A small network was trained on invented records. Each row is its activation on one of them, seen along a few directions.
After each row come some of the record's fields: LIN, REZAF, LEF, SAN.
Other fields move the rows too, some of them a lot.
In the rows, zero is written as 500.
Strong random noise was added to every row along 16 fixed directions; ignore it. To show where, here is one row again and again, with new noise each time:
[445 340 675 558 651 300 569 220 390 372 536 788 342 530 485 608 439 331
 142 251 530 790 501 403 409 677 381 275 366 674 680]
[599 588 378 264 340 367 666 496 585 439 658 236 542 655 466 354 581 728
 498 482 636 259 516 615 542 709 488 555 430 441 321]
[492 367 474 647 596 548 374 353 601 688 647 529 656 382 316 447 606 297
 462 748 543 783 678 432 611 506 270 665 398 556 527]
[403 382 493 701 575 462 485 358 542 542 443 461 537 804 570 594 470 466
 589 150 507 374 620 539 101 585 503 587 492 172 458]
[154 647 640 194 511 681 743 866 410 424 577 591 611 870 507 371 500 501
 412 695 349 431 348 870 469 320 445 662 806 540 581]
[509 511 535 363 248 467 622 567 435 417 381 679 394 494 489 382 528 561
 287 429 484 503 551 513 642 788 559 348 525 526 420]
[270 347 360 255 456 586 446 593 489 457 275 540 563 446 820 506 348 764
 291 495 482 379 420 479 389 620 474 322 704 550 710]
[475 195 550 401 259 661 659 692 340 557 490 434 603 537 231 454 492 623
 423 530 726 512  77 581 735 628 493 514 605 719 516]
[635 298 387 689 309 467 350 534 425 426 374 208 364 615 272 137 477 784
 800 733 484 461 354 471 486 271 614 494 740 474 342]
[774 386 486 319 472 480 283 512 540 325 372 575 413 536 920 505 495 715
 536 408 463 166 749 483 664 411 517 279 664 577 621]
[419 331 627 490 873 367 513 439 402 443 496 551 494 563 508 473 704 415
 588 385 497 730 629 351 236 461 422 467 500 694 518]
[873 303 670 293 878 257 442 505 471 303 548 787 312 734 412 351 579 387
 441 551 525 586 789 605 553 414 358 625 264 452 393]
[584 237 392 420 763 410 437 353 525 630 596 550 609 665 534 495 530 541
 426 593 661 401 573 455 710 783 274 749 285 546 732]
[688 389 525 568 445 357 478 487 563 448 481 607 350 798 268 146 763 412
 574 676 464 576 838 454 483 588 459 649 452 317 297]
[494 498 343 287 250 444 436 532 561 248 582 385 393 287 601 525 333 695
 179 599 544 500 430 507 449 552 404 260 467 528 395]
[381 514 509 809 483 474 598 487 651 507 523 502 379 515 451 583 404 348
 587 710 599 578 478 420 611 645 619 752 459 446 614]
[489 323 493 552 495 582 491 256 808 663 407 560 737 476 631 607 469 415
 404 408 609 527 587 470 369 433 507 412 579 410 812]
[507 573 637 530 401 565 412 362 534 566 582 617 576 416 544 576 424 324
 314 185 457 590 870 731 429 528 321 384 520 342 226]

[611 668 385 474 361 384 549 525 596 289 587 238 409 446 475 460 457 602
 596 471 526 460 397 536 376 393 639 386 459 434 280] | LIN is sog, REZAF is regom, LEF is zive, SAN is fubop
[468 222 666 915 419 521 497 560 502 351 419 520 257 635 436 721 324 334
 644 315 643 557 344 486 378 453 671 540 609 409 486] | LIN is bogik, REZAF is gav, LEF is tefum, SAN is fubop
[401 464 513 416 304 436 688 594 551 329 396 410 393 903 590 451 550 680
 496 383 481 255 335 492 125 481 676 410 691 332 610] | LIN is mev, REZAF is regom, LEF is lamob, SAN is muru
[332 479 428 535 463 403 578 193 737 577 438 349 566 395 515 422 404 544
 321 495 604 673 498 407 154 551 480 335 569 447 612] | LIN is sog, REZAF is danis, LEF is tefum, SAN is ruvav
[454 555 420 182 807 342 625 355 546 494 496 506 584 562 556 314 344 656
 336 627 520 503 376 642 525 482 466 516 459 586 751] | LIN is tamom, REZAF is mep, LEF is tefum, SAN is voman
[312 342 697 631 420 607 500 809 321 508 192 618 317 398 601 531 492 509
 667 399 514 553 553 389 534 681 652 474 768 631 371] | LIN is tutek, REZAF is danis, LEF is zive, SAN is muru
[745 452 725 470 579 408 765 435 729 373 594 587 404 699 616 559 544 297
 574 427 867 405 557 543 841 583 630 553 567 739 732] | LIN is sog, REZAF is gav, LEF is tefum, SAN is voman
[508 382 240 492 350 721 235 528 550 566 597 513 765 583 538 646 677 483
 414 574 349 319 453 388 381 378 298 496 371 320 653] | LIN is tutek, REZAF is soz, LEF is tefum, SAN is fubop
[596 541 458 938 180 423 326 341 344 409 418 378 188 422 407 429 381 632
 610 543 403 483 385 268 582 479 643 306 602 549 485] | LIN is mev, REZAF is danis, LEF is lamob, SAN is ruvav
[298 499 490 162 431 586 632 832 533 454 520 611 570 501 635 686 611 493
 285 484 496 414 592 533 367 740 407 577 373 395 409] | LIN is tutek, REZAF is soz, LEF is tefum, SAN is rimel
[456 157 348 444 537 674 312 613 660 681 473 589 707 294 627 754 694 398
 371 642 661 514 649 201 429 777 287 656 283 446 634] | LIN is mev, REZAF is regom, LEF is zovi, SAN is muru
[318 321 631 345 448 658 696 598 409 686 469 392 730 631 294 361 719 494
 509 300 656 594 444 599 268 576 413 495 700 570 332] | LIN is tamom, REZAF is soz, LEF is zovi, SAN is voman
[661 221 561 283 785 534 284 715  88 370 400 536 496 578 535 574 471 732
 573 231 426 372 318 574 330 256 396 405 457 570 368] | LIN is bogik, REZAF is danis, LEF is lamob, SAN is rimel
[309 551 435 308 445 542 699 375 806 627 684  38 810 441 663 583 453 607
 508 265 868 379 511 669 219 574 428 474 666 512 414] | LIN is mev, REZAF is mep, LEF is zovi, SAN is voman
[547 687 381 319 487 453 379 322 468 461 729 321 619 377 674 584 387 634
 339 318 470 357 552 615 533 503 316 294 445 574 428] | LIN is tutek, REZAF is regom, LEF is zive, SAN is fubop
[420 674 451 243 272 495 755 541 362 338 623 601 497 458 589 705 423 562
 112 326 522 377 132 556 747 805 526 292 334 695 666] | LIN is tamom, REZAF is gav, LEF is tefum, SAN is voman
[412 476 422 549 690 375 476 456 508 410 543 312 467 170 673 743 622 457
 597 260 681 627 591 190 263 751 506 411 341 678 352] | LIN is sog, REZAF is gav, LEF is zovi, SAN is fubop
[462 591 370 395 623 259 355 380 369 452 443 461 314 348 647 331 339 770
 395 602 340 494 678 472 543 671 403 428 429 544 403] | LIN is tutek, REZAF is mep, LEF is tefum, SAN is ruvav
[473 627 310 546 393 392 370 601 350 275 725 117 347 555 385 438 480 749
 636 668 341 406 357 494 330 333 421 536 406 409 175] | LIN is tutek, REZAF is danis, LEF is zive, SAN is rimel
[554 497 383 576 396 575 451 415 453 613 407 597 634 512 428 477 582 525
 441 496 373 447 351 372 510 484 533 429 435 441 689] | LIN is mev, REZAF is danis, LEF is zovi, SAN is muru
[383 524 733 694 126 555 628 329 422 533 544 634 456 740 270 452 567 326
 236 282 422 617 476 563 341 533 440 302 650 432 496] | LIN is tamom, REZAF is danis, LEF is zovi, SAN is ruvav
[519 626 465 659 647 516 305 457 458 395 795 262 482 504 417 652 296 412
 610 447 428 502 468 715 236 135 332 606 390 306 225] | LIN is sog, REZAF is soz, LEF is tefum, SAN is fubop
[542 521 673 863 171 570 567 511 463 327 679 442 283 552 415 808 368 375
 537 403 559 434 188 530 669 353 647 404 573 610 591] | LIN is bogik, REZAF is soz, LEF is zovi, SAN is fubop
[410 337 501 341 693 465 523 362 426 703 396 389 657 417 663 466 497 637
 505 172 753 471 599 459 463 831 416 418 629 700 486] | LIN is tamom, REZAF is gav, LEF is lamob, SAN is fubop
[386 569 440 813 465 527 344 490 441 443 605 341 357 532 399 394 364 465
 676 702 384 609 450 540 499 314 467 597 632 492 383] | LIN is sog, REZAF is mep, LEF is zive, SAN is fubop
[285 547 341 662 551 532 465 404 480 532 595 553 608 686 704 713 635 413
 461 443 352 361 432 293 449 666 428 546 413 519 864] | LIN is tamom, REZAF is regom, LEF is tefum, SAN is fimu
[320 371 462 431 708 546 549 509 455 571 620 367 656 611 451 492 532 506
 529 618 616 533 334 497 434 476 359 632 548 678 650] | LIN is tutek, REZAF is mep, LEF is tefum, SAN is voman
[664 576 345 480 222 690 490 591 492 653 542 335 736 424 271 312 621 567
 657 605 484 439 399 605 793 436 552 545 520 488 301] | LIN is tamom, REZAF is gav, LEF is zive, SAN is voman
[522 642 489 407 316 566 424 654 453 341 604 530 491 147 500 602 555 453
 367 538 375 660 540 473 548 391 446 298 409 586 275] | LIN is tutek, REZAF is regom, LEF is tefum, SAN is rimel
[452 357 558 119 476 544 708 755 472 484 395 529 598 364 424 539 367 661
 308 494 618 547 196 694 523 486 562 442 463 568 484] | LIN is tutek, REZAF is soz, LEF is tefum, SAN is rimel
[242 769 373 321 703 248 562 479 392 203 429 302 197 327 860 468 180 813
 443 512 494 429 397 437 325 621 599 333 605 672 505] | LIN is tamom, REZAF is mep, LEF is zovi, SAN is voman
[434 525 289 177 841 328 473 488 284 498 468 416 566 269 554 369 549 783
 476 538 434 555 420 364 523 673 409 430 341 751 486] | LIN is bogik, REZAF is soz, LEF is tefum, SAN is fubop
[594 436 596 325 567 573 538 458 546 479 607 475 711 576 570 644 596 441
 497 235 569 450 428 592 395 252 450 326 566 636 597] | LIN is sog, REZAF is mep, LEF is zive, SAN is fubop
[407 436 344 855 474 677 297 491 440 701 512 267 663 531 328 491 596 471
 771 567 438 491 470 376 284 417 431 728 515 305 376] | LIN is sog, REZAF is regom, LEF is zovi, SAN is ruvav
[484 366 737 263 564 508 708 641 501 324 489 707 461 712 531 533 463 392
 332 379 573 551 360 706 481 366 537 397 640 616 636] | LIN is tamom, REZAF is gav, LEF is tefum, SAN is fubop
[510 593 504 431 627 465 409 420 449 437 612 461 451 424 731 655 262 554
 420 321 523 380 578 683 565 501 382 470 469 510 435] | LIN is tamom, REZAF is mep, LEF is zovi, SAN is voman
[319 425 400 408 471 577 384 821 487 339 503 343 382 269 696 650 449 592
 510 690 621 468 462 348 433 626 414 543 566 625 372] | LIN is sog, REZAF is danis, LEF is tefum, SAN is fimu
[627 512 341 118 685 394 339 560 594 430 568 228 568 601 625 175 596 846
 627 815 409 318 713 615 360 161 345 534 608 466 386] | LIN is tutek, REZAF is soz, LEF is zovi, SAN is rimel
[580 472 700 590 105 529 590 462 665 393 691 325 374 620 553 566 598 436
 474 456 730 392 597 498 555 479 457 340 760 657 458] | LIN is tamom, REZAF is danis, LEF is zovi, SAN is ruvav

Here are new rows. What are their fields?
[567 415 460 470 552 411 596 601 554 469 391 393 367 565 501 441 357 611
 620 514 714 378 477 568 520 686 627 693 461 338 365] | LIN is tamom, REZAF is regom, LEF is zovi, SAN is voman
[483 545 492 632 507 270 776 402 750 322 602 375 288 606 323 498 474 399
 519 717 714 599 283 344 347 543 694 605 354 456 621] | LIN is tutek, REZAF is soz, LEF is tefum, SAN is fubop
[513 652 399 341 256 444 737 523 665 522 321 565 599 551 223 206 601 518
 373 530 394 621 421 573 276 524 727 416 414 160 346] | LIN is tutek, REZAF is regom, LEF is zive, SAN is fubop
[568 511 579 506 727 490 270 450 250 613 228 622 482 194 508 272 419 587
 648 425 287 721 682 558 575 292 520 302 683 627 327] | LIN is bogik, REZAF is regom, LEF is zovi, SAN is fubop
[755 619 380 625 459 382 376 431 491 370 733 188 342 472 495 476 476 628
 749 628 564 302 512 469 763 434 486 579 402 577 345] | LIN is tamom, REZAF is soz, LEF is tefum, SAN is voman
[304 566 413 424 343 670 444 555 462 704 562 479 728 488 476 462 653 508
 416 488 355 477 636 559 484 649 337 524 521 430 373] | LIN is tutek, REZAF is soz, LEF is zive, SAN is fubop
[309 546 370 515 518 675 313 555 636 684 498 394 604 326 847 511 408 554
 584 785 544 375 732 466 759 652 367 640 746 642 636] | LIN is sog, REZAF is regom, LEF is zive, SAN is fimu
[386 483 565 359 303 598 524 717 537 386 379 728 448 559 652 619 577 461
 308 490 351 437 602 484 361 498 524 377 554 383 545] | LIN is tutek, REZAF is soz, LEF is tefum, SAN is rimel
[504 443 499 445 290 675 646 846 480 528 394 585 508 493 447 568 618 405
 550 455 665 404 504 480 664 853 604 664 449 411 295] | LIN is tamom, REZAF is regom, LEF is tefum, SAN is voman
[485 169 520 834 761 385 239 333 620 685 334 427 321 327 422 350 241 496
 666 804 666 782 775 456 491 505 409 754 567 418 402] | LIN is bogik, REZAF is mep, LEF is zovi, SAN is rimel
[508 389 368 354 632 468 558 490 700 589 693 494 606 389 387 636 185 492
 234 820 730 557 304 671 766 637 346 839 139 407 645] | LIN is tutek, REZAF is mep, LEF is zive, SAN is rimel
[613 445 712 669 486 636 415 620 389 477 514 677 476 408 473 769 548 322
 591 394 361 560 433 492 588 171 552 442 488 573 549] | LIN is mev, REZAF is soz, LEF is zovi, SAN is muru
[410 380 496 810 375 432 429 446 419 352 689 243 327 729 375 483 536 497
 645 429 542 499 418 438 326 467 424 501 594 512 349] | LIN is tutek, REZAF is soz, LEF is tefum, SAN is fubop
[301 377 458 224 585 619 513 807 542 552 430 445 593 837 652 406 544 618
 571 494 592 231 676 703 263 639 359 770 691 257 337] | LIN is bogik, REZAF is soz, LEF is zovi, SAN is fubop
[494 427 493 580 315 563 355 587 109 347 497 646 390 807 520 584 606 543
 435 125 302 286 420 460 443 688 410 350 484 455 392] | LIN is bogik, REZAF is regom, LEF is zive, SAN is fubop
[615 769 577 584 510 383 666 609 347 201 750 549 294 670 432 640 617 380
 605 486 369 430 310 474 736 467 646 565 269 622 516] | LIN is tamom, REZAF is regom, LEF is zive, SAN is voman
[939 138 492 465 650 545 314 530 519 569 345 504 596 487 579 646 617 589
 761 329 703 228 503 346 566 440 574 541 385 472 586] | LIN is mev, REZAF is regom, LEF is zovi, SAN is fimu
[300 559 446 580 424 486 669 361 431 634 534 298 696 737 412 387 692 670
 638 460 371 405 224 416 424 457 578 446 667 640 781] | LIN is bogik, REZAF is danis, LEF is tefum, SAN is muru
[435 183 445 613 404 511 282 221 467 649 422 254 600 233 533 586 445 631
 415 145 702 614 523 296 120 627 342 185 601 549 390] | LIN is mev, REZAF is regom, LEF is lamob, SAN is fimu
